A small network was shown many inputs. Here are its activations along a few directions, one row for each input.
In each table, some parts of the input vary, and every possible input appears once, in random order.
Descriptions start from the smaller parts, as in this example, which fits no table here: one of 3 separate values, together with either a single point or one of 9 places around a ring or (one of 6 places along a line, together with one of 8 places around a ring).
Shared parts are said once, and a part with two or three values counts as separate values.

Other details of the inputs vary at random and push rows far along three fixed directions, the same in every table; ignore that.

Table:
R1: [ 31   5   8  45  31  46  27  42   3 -39 -22 -30  77  17]
R2: [-11  13  -8   6  26   0  12  20  24  -6   7 -19  37 -13]
R3: [-42 -16  24 -29 -43 -50 -61 -65 -18  13  -2  14 -56 -64]
R4: [-40  13 -33  -7   5 -24 -27  -3  32 -39  -1 -26   2 -63]
R5: [  5   7  32  49  25 -11  48  94  15  52  37  56  39  52]
R6: [-40   9 -27   0 -26 -70 -30   1  50   4  22 -11 -16 -50]
R7: [ 37 -10 -29  -4  39  74  23  22  -1 -46 -20 -28  37  23]
R8: [-19  18 -15  12  -6 -40  20  22  28  11  22  13  -1   4]
R9: [-32   9 -14 -11   8 -34  10  32  36  35  35  25 -14 -14]
R10: [-39  -1 -49 -15 -18 -31 -54 -15  58 -38  -1 -58  -5 -82]
R11: [ 20   6 -43  -8  22  34   8  -5  20 -48 -23 -58  38  -6]
R12: [ 41  12 -13  25  26  41  46  24   2 -53 -30 -28  55  32]
R13: [ 20   1  -4  19  15  30  16  10   1 -57 -30 -33  39  -6]
R14: [-28   6 -17   4 -10 -44  -1  29  41  14  30   7 -25  -5]
R15: [  6   5   9  34  23  17   5  37  17   2   3 -21  64   0]
R16: [  3 -10  40   8 -23 -24 -16 -21 -24  48   4  15  -2   7]
R17: [-32  27  -6   4  -5 -55  23  28  29  43  41  32  -4   4]
R18: [  8  30  36  54  28 -28  56  68   6  48  30  46  55  45]
R19: [-13  14  12  13  30 -14  37  61  17  57  44  51  17  23]
R20: [ 16  -8  92   4 -26  -8   9 -40 -87  81   5  81 -30  54]
R21: [ 69 -25  47   4 -11  80  12 -62 -96 -39 -68   4  -4  61]
R22: [ 34 -36 104  21 -12  22   5   0 -84  85   9  81  -6  69]
R23: [-40  21 -68 -30  -9 -35 -37 -23  46 -55  -4 -39 -20 -72]
R24: [ 41  12 -17  30  28  44  29  29   6 -54 -31 -40  64  25]
R25: [-37  13 -20   1 -14 -61 -36   6  41  27  30  -8  -1 -46]
R26: [-13   5  -5   8  17  -9  -2  15  28  10  14 -22  35 -20]
R27: [ 32  25 -38   0  43  54  48  22   6 -40 -12 -35  51  32]
R28: [ 45 -45  11 -34 -28  70 -35 -83 -66 -54 -64 -38 -46  13]
R29: [ 12 -20  61   1 -30  -1   1 -31 -54  37  -6  54 -51  39]
R30: [-45  20 -36 -23 -13 -58  -8  -1  42  27  39   1 -25 -33]
R31: [ 68 -47  40 -20 -18  93 -21 -72 -94 -37 -64 -17 -29  45]
R32: [-73  14 -41 -24  -4 -64 -55 -14  56  -2  32 -19 -18 -92]
R33: [-40  18 -45 -33  -3 -35 -15   3  43   7  35   1 -43 -40]
R34: [  7  27  30  45  28 -13  65  83  10  51  39  61  24  66]
R35: [ 25 -29  62  -9 -15  41  -4 -38 -78  18 -30  54 -38  33]
R36: [ -5  -4 -78 -30 -13  10 -30 -31  34 -72 -27 -79 -13 -41]
R37: [ -7   2   3  20  14 -22  24  65  31  41  36  21  19  19]
R38: [  7 -15  10 -20 -21   2 -15 -48 -30  21  -6  -4 -25   5]
R39: [  4 -10  70   8 -12 -25 -15 -30 -50  91  22  51  -3  21]
R40: [-21 -23  71   6 -43 -37 -48 -54 -53  36  -2  46 -40 -30]
R41: [-33 -28  52 -19 -36 -32 -75 -75 -38  54  10  26 -40 -46]
R42: [-16  15   5  19   0 -47   8  36  18  63  43  20  11  13]
R43: [-19  27   8   9  20 -38  13  24  16  48  36  25  25   0]
R44: [-18  24   1   9  15 -40  24  33  27  45  36  17  27   5]
R45: [ 43 -42  59   2 -22  49  -6 -37 -72  -4 -43  25 -24  42]
R46: [ 25 -33  -3 -57 -31  58 -37 -99 -56 -52 -54 -27 -68 -12]
R47: [-25 -34  10 -43 -38 -25 -56 -56 -16  30   7  19 -72 -38]
R48: [ 2 24 -9 12 17 -9 33 29 17 -4  6  1 35 12]
R49: [  4 -19  49 -13 -19 -10  -5 -27 -41  69  20  40 -42  26]
R50: [ 28   2  -6  31  23  40  23  30  15 -53 -27 -45  62   4]
R51: [-56   8 -57 -20 -26 -65 -43  10  65 -14  31 -10 -58 -58]
R52: [ 35  11 -41  -2  35  54  28   9   4 -37 -16 -49  43  22]
R53: [ 32  -2 -55 -22  28  66   9   0   9 -67 -22 -58  10   2]
R54: [ 31   8 -36  13  17  40  20  13   7 -59 -29 -45  32  21]
R55: [-21 -37 -20 -50 -55  -4 -72 -85 -15 -55 -44 -10 -98 -64]
R56: [  5   6 -59 -31   3  38   2 -14  22 -79 -31 -45 -22 -18]
R57: [ 38   5 -16   7  37  69  53  35  -3 -51 -36 -14  33  39]
R58: [-14  17 -50 -23   6   8   1   7  30 -44  -3 -16 -27 -21]
R59: [ -6  14   6  28   1 -35  31  40  20  36  28  17  19  29]
R60: [10  2  5 25 19 18 34 50  3 -6 -3 28 13 28]
Description of these inputs: one of 2 separate values, together with one of 5 places along a line, together with one of 6 places around a ring.
Question: The inputs of R59 and R54 match in every part but the choice among 2 separate values. If R38 is changed in the same way as R59 into R54, which row does it become?
Answer: R52
Question: The inputs of R15 and R10 match in every part but the choice among 2 separate values. If R5 is changed in the same way as R15 into R10, which row does it become?
Answer: R45
Question: Which other rows does R24 become when the choice among 2 separate values takes its other values? List them by row number.
Answer: R6
Question: Start at R39 and move only the place on the ring of 6, one step at a time. The first step leads to R43. Which rows follow, in order?
Answer: R23, R18, R24, R25
Question: Which other rows does R53 become when the choice among 2 separate values takes its other values? List them by row number.
Answer: R49
Question: Start at R19 and move only the place on the line of 5, one step at a time. The first step leads to R33. Which rows follow, in order?
Answer: R27, R43, R32
